A small network was shown many inputs. Here are its activations along a few directions, one row for each input.
Each table varies a few parts of the input and shows all the possible inputs, shuffled.
A made-up example of a description, with smaller parts first: ring(8) and (point or line(11) or (values(3) and line(4))).
Shared parts are said once, and a part with two or three values counts as separate values.
(in the rows, 128 means zero)

Other details of the inputs vary at random and push rows far along two fixed directions, the same in every table; ignore that.
These rows show it; all are for the same input, with only those details redrawn:
[109  90 107 170 163 160 140 108 127 166 201  78 190  89 208]
[151  57 151 117  91 161 134 106 161 172  79 103  77  97  96]
[135  99 133 136 153 125 122  95  83 134 176 101 152 131 166]
[178 101 175  79 122  82  98  79  39  97 113 137  76 186  84]
[130 105 128 141 164 121 121  94  73 130 193  99 167 134 180]
[171 107 168  88 134  81  98  79  32  95 134 133  95 186 103]

Rows:
R1: [189 131 166  91 124  62 110  95  47  96 138 112  94 190 100]
R2: [109 122 169 122 116 168 160 182 199 177  72 165  95 110  97]
R3: [108  74 121 112  89 155 131 101 160 151  71 133  77  71  87]
R4: [ 91  78 106 135 108 170 129 118 185 136  72 121  86  54  99]
R5: [ 89 119 162 135 136 183 146 174 187 156  52 178  93  92  92]
R6: [112 165 143 155 132 142 150 113 122  99 157 187 161 162 138]
R7: [131 177 157 112 128  98 133 104  62  70 108 218 123 207  81]
R8: [ 86 120  95 144 161 134 141 115  94 137 180 110 159  86 175]
R9: [178 165 118  93 108  71  89 135  66  96 130 113 113 176 109]
R10: [159 165 131  74 117  42  95 105  86  81 132 143  90 197 103]
R11: [113  92 112 164 161 154 136 105 119 160 196  82 183  96 201]
R12: [207 127 151  67  49  82  68 126 142  99  65 127  51 167  53]
R13: [175 155 135  89 125  68  83 132  41  53 116 111 100 164  88]
R14: [133 149  77 154 129 138 125 152 147 151 193  66 191 106 202]
R15: [147 176 121 112 131  67 120 121  82  99 180 118 111 170 140]
R16: [123 152 182  89 147 112 126 108  53  93  91 225 102 186  74]
R17: [157  91 122 117  67 164 136 147 183 166  87  74 102  68 109]
R18: [125 140 140 160  90 175 173 184 239 165  93 149 114 104 101]
R19: [142 202 153 117 149  74 123 166  87  53 105 191 111 210  73]
R20: [164  93 125 110  82 125 122 123 214 175  68  96  91 131 100]
R21: [126  77 109 130  96 181 114 149 171 141  67  94  98  53 102]
R22: [149 114 131  94 126 104  75  84  40  77 154 132 148 152 136]
R23: [148 109 110 136 103 139 135 151 206 167  60  82  82 112  94]
R24: [148 175 121  94 126  59 109 135  87  77 105 131  64 175  81]
R25: [120 125 180 125 109 161 151 181 196 166  78 168  81 114  89]
R26: [135  86 116 147 112 158 149 146 200 171  73  68 100  74 106]
R27: [102 150  77 165 142 121 131 135 184 147 212  86 181  95 209]
R28: [181 154 136  91 130  51 105 109  59 110 119 120  98 211  97]
R29: [150  93 108 129  90 134 126 133 224 188  70  90 105 108 108]
R30: [112 197 147 131 179  88 126 182  94  79 140 172 142 186 115]
R31: [115 111  94 142 144 147 112 127  89 132 174  93 182  86 179]
R32: [134 171 103 105 140  54 102 117  93  95 160 130 129 169 136]
R33: [125  80 139 112  85 157 142 116 161 154  90 119  60  74  93]
R34: [100 164 162 135 181 130 133 109  63  96 186 198 173 167 160]
R35: [ 60 149 111 177 170 183 167 121 136 142 169 174 210 108 186]
R36: [142 188 153 118 136  93 143 155 104  91 132 182 133 200 103]
R37: [163  98 125 135  80 148 143 136 213 191  90  79  86 110 112]
R38: [186 147 127  78  92  71  72 122 105  91 115 120 110 180 105]
R39: [137 131  96 159 146 113 115 121 168 153 193  78 185 134 197]
R40: [ 87 171 102 183 150 163 175 148 172 133 184 154 212 132 187]
R41: [126 118 103 127  81 151 162 148 218 185  96  92  83  83 118]
R42: [ 97  86  94 164 165 151 125  90 118 157 177  95 200  94 194]
R43: [138 150  83 162 124 138 119 153 151 146 204  65 185 102 202]
R44: [143  79 120 137  97 157 158 133 191 197  80  72 104  76 110]
R45: [ 81 118 137 152 119 203 162 138 201 138  54 183 113  92  94]
R46: [112  98  96 158 133 165 100 106 123 127 199  93 198  74 201]
R47: [163 110 105 109  62 131  98 150 204 154  66  98  97 101  93]
R48: [141 153 129  98 132  70 129 115  57  99 142 121 100 146 108]
R49: [124 131 135  94 148  89 120  92  37  91 162 138 115 151 132]
R50: [130 187 144 126 131 100 132 144 111  58  93 199 113 197  75]
R51: [115 139 129 148  84 171 173 157 214 152  63 174 112 119  81]
R52: [112  92 110 150 165 147 139 102 107 159 181  87 183 108 193]
R53: [157  96 118 117  69 154 130 150 170 162  75  81  95  69  94]
R54: [146 130 217  78 105 125 122 135 108 119  54 214  44 169  46]
R55: [ 77 153 145 149 183 151 146 152 107 149 158 176 177 122 169]
R56: [ 80 175 113 174 176 144 164 190 159 156 179 140 200 119 179]
R57: [144 172 114 100 127  64 122 125  79 106 139 126  96 169 112]
R58: [ 78 126  90 153 175 136 133 128 104 112 171 106 153  83 171]
R59: [110 112 165 132  91 193 161 116 188 146  70 192  95 113  86]
R60: [104 105 169 117 110 191 163 128 177 163  61 192  98 109  87]
R61: [100 175 137 165 163 136 154 181 155 138 188 145 180 137 170]
R62: [157 139 116 125 136  96 128 118 115 145 153  91 140 168 152]
R63: [165 162 106 103 123  69  62 140 103  66 121 114 126 168 113]
R64: [136 111 150  90 114  95  99  74  67  83 131 154  83 145  98]
R65: [113 194 147 131 178  94 140 166  88 104 184 166 175 189 154]
R66: [124 123 102 126 151 113  80  94  43  88 185 120 189 127 171]
R67: [ 75 163 131 163 185 145 154 183 138 157 171 154 187 117 179]
R68: [ 98 192 126 156 175 113 134 122  76  55 157 195 177 184 139]
R69: [120 153 112 124 152  93 144 116  78 113 194  99 150 128 167]
R70: [181  88 163  58  69 117  92 108  81 105  55 135  50 141  51]
R71: [124 160  68 163 145 130 111 167 143 122 173  68 180 104 183]
R72: [109  68 125 112  87 165 137  97 173 155  82 127  83  71 101]
R73: [107  96 102 156 169 143 136 108 102 161 174  89 183 101 186]
R74: [102 165  75 149 159  95 113 143 153 106 168 102 156 120 169]
R75: [137 173 166 106 124 102 136  98  69  69 115 216 122 214  88]
R76: [ 89 164 151 133 190 131 128 127  72  81 134 202 152 160 129]
R77: [122 135 140 156  78 181 172 154 232 150  86 166 112 115  96]
R78: [101 133 161 131 133 159 146 198 195 148  52 167  84 108  80]
R79: [118 143 130 151  97 165 174 186 222 166  70 157 114 108  86]
R80: [175 123 169  70  71  85 127 112 105 106  76 130  20 142  43]
R81: [148 107 145 101 150  94 100 102  57  91  97 126  93 163  91]
R82: [121  88 121 148 151 137 112  79 106 134 182 104 174 119 179]
R83: [ 64 143 135 167 187 179 161 156 143 169 184 157 204 100 206]
R84: [116  87 115 140 156 137 118  78 102 139 171 105 180 123 180]
R85: [145 163 136  91 142  56 113 121  47  59 122 128  77 163  85]
R86: [ 75 148 128 159 163 175 164 111 128 129 167 179 196 130 177]
R87: [ 99  96  98 162 176 141 110  98 114 120 159  99 181 106 175]
R88: [137  99  98 145 106 142 121 148 241 169  67  81 108  99 112]
R89: [113 104  96 163 140 170 119 129 122 143 205  78 195  66 208]
R90: [181 142 144  98 105  87  97 121  62  87 153 101 115 149 118]
R91: [153  77 134 124  91 154 157 125 187 189  82  75  96  91 109]
R92: [121  69 106 132  90 183  99 129 180 131  65 105 108  53 102]
What do these inputs look like to the network?
> line(4) and (ring(8) or (values(3) and line(5)))
The inputs of R72 and R64 match in every part but the line(4) part. If R60 is changed in the same way as R72 into R64, which row does it become?
> R34
The inputs of R1 and R26 match in every part but the line(4) part. If R59 is changed in the same way as R1 into R26, which row does it become?
> R45
The inputs of R83 and R54 match in every part but the line(4) part. If R40 is changed in the same way as R83 into R54, which row does it become?
> R77
Change only the values(3) part in R33. List by row number the other rows that result.
> R11, R89
Change only the ring(8) part in R35. List by row number the other rows that result.
> R7, R16, R51, R55, R56, R67, R79
Change only the values(3) part in R4. List by row number the other rows that result.
> R87, R92
Change only the line(4) part in R32. List by row number the other rows that result.
> R10, R27, R74
Change only the line(5) part in R9. List by row number the other rows that result.
> R31, R47, R53, R66
